Here are a small network's activations along a few directions, averaged over the inputs that share one value of a field.
Related values have similar rows: they may be neighbours, one step apart, or belong to one group.
In the rows, zero is written as 500.
Random noise pushes rows far along 5 fixed directions. That doesn't count. These rows show it; they differ only by the noise:
384 541 588 270 498 591 421 704 585 558 450 487 525 566 610
315 413 654 535 714 579 374 527 495 503 499 697 518 644 606
458 604 411 421 512 380 568 417 480 435 448 465 376 556 381
496 451 560 658 661 540 136 560 561 623 764 798 429 496 489
383 590 536 316 522 544 674 630 522 483 305 428 446 634 382
512 551 491 611 618 500 415 564 533 569 591 669 343 545 235
582 492 497 328 380 639 444 591 547 604 559 446 597 468 737


Roga, 11 values:
m4: 587 542 476 473 345 325 179 607 563 544 605 483 555 344 540
m11: 551 546 351 352 365 372 519 367 409 418 421 331 594 468 638
m5: 312 425 608 596 580 406 479 445 482 328 430 458 554 513 591
m2: 589 508 452 555 484 618 650 510 532 503 583 460 381 439 275
m7: 350 406 588 487 604 555 570 528 469 466 421 513 465 564 458
m3: 489 478 504 578 425 390 363 469 497 473 524 441 589 403 625
m8: 333 559 466 264 470 290 449 429 484 440 430 407 515 566 673
m6: 643 576 330 477 461 412 590 305 444 498 563 447 436 452 486
m9: 495 623 464 299 346 534 458 667 663 519 489 348 480 354 580
m10: 280 465 681 527 583 514 606 526 558 375 323 454 522 566 509
m1: 611 534 478 700 536 375 494 514 451 520 525 649 437 479 178
The values of Roga form a ring.
Q: Going along Roga from m5 by way of its neighbour m10, in what order are m4, m7, m6, m9 met?
A: m9, m7, m6, m4
Q: Which values are neighbours of m11? Give them in the order they are listed.
A: m8, m1

Dop, 11 values:
b4: 595 453 470 567 391 497 527 455 487 451 521 417 603 434 618
b3: 704 483 400 620 496 476 388 378 431 619 712 618 497 443 523
b6: 617 558 427 514 403 489 530 626 521 568 468 487 539 524 375
b1: 682 533 428 533 506 579 652 514 496 603 541 493 389 463 261
b11: 397 560 532 498 542 525 504 546 573 463 523 510 394 502 419
b8: 482 450 584 578 520 679 726 532 495 483 401 444 556 518 479
b2: 598 559 455 639 429 562 812 559 489 506 402 412 438 462 150
b9: 485 514 541 466 536 536 520 637 501 598 387 544 515 562 399
b7: 614 535 397 517 522 459 444 451 477 553 612 587 385 491 375
b5: 579 334 537 574 524 684 688 320 409 466 498 498 573 532 674
b10: 481 462 544 533 480 496 520 532 487 473 402 467 577 523 478
The values of Dop form a ring.
Q: Going along Dop from b2 by way of its neighbour b8, in what order are b4, b11, b7, b5 met?
A: b11, b5, b7, b4
Q: Which values are neighbours of b9? Give them in the order they are listed.
A: b3, b6
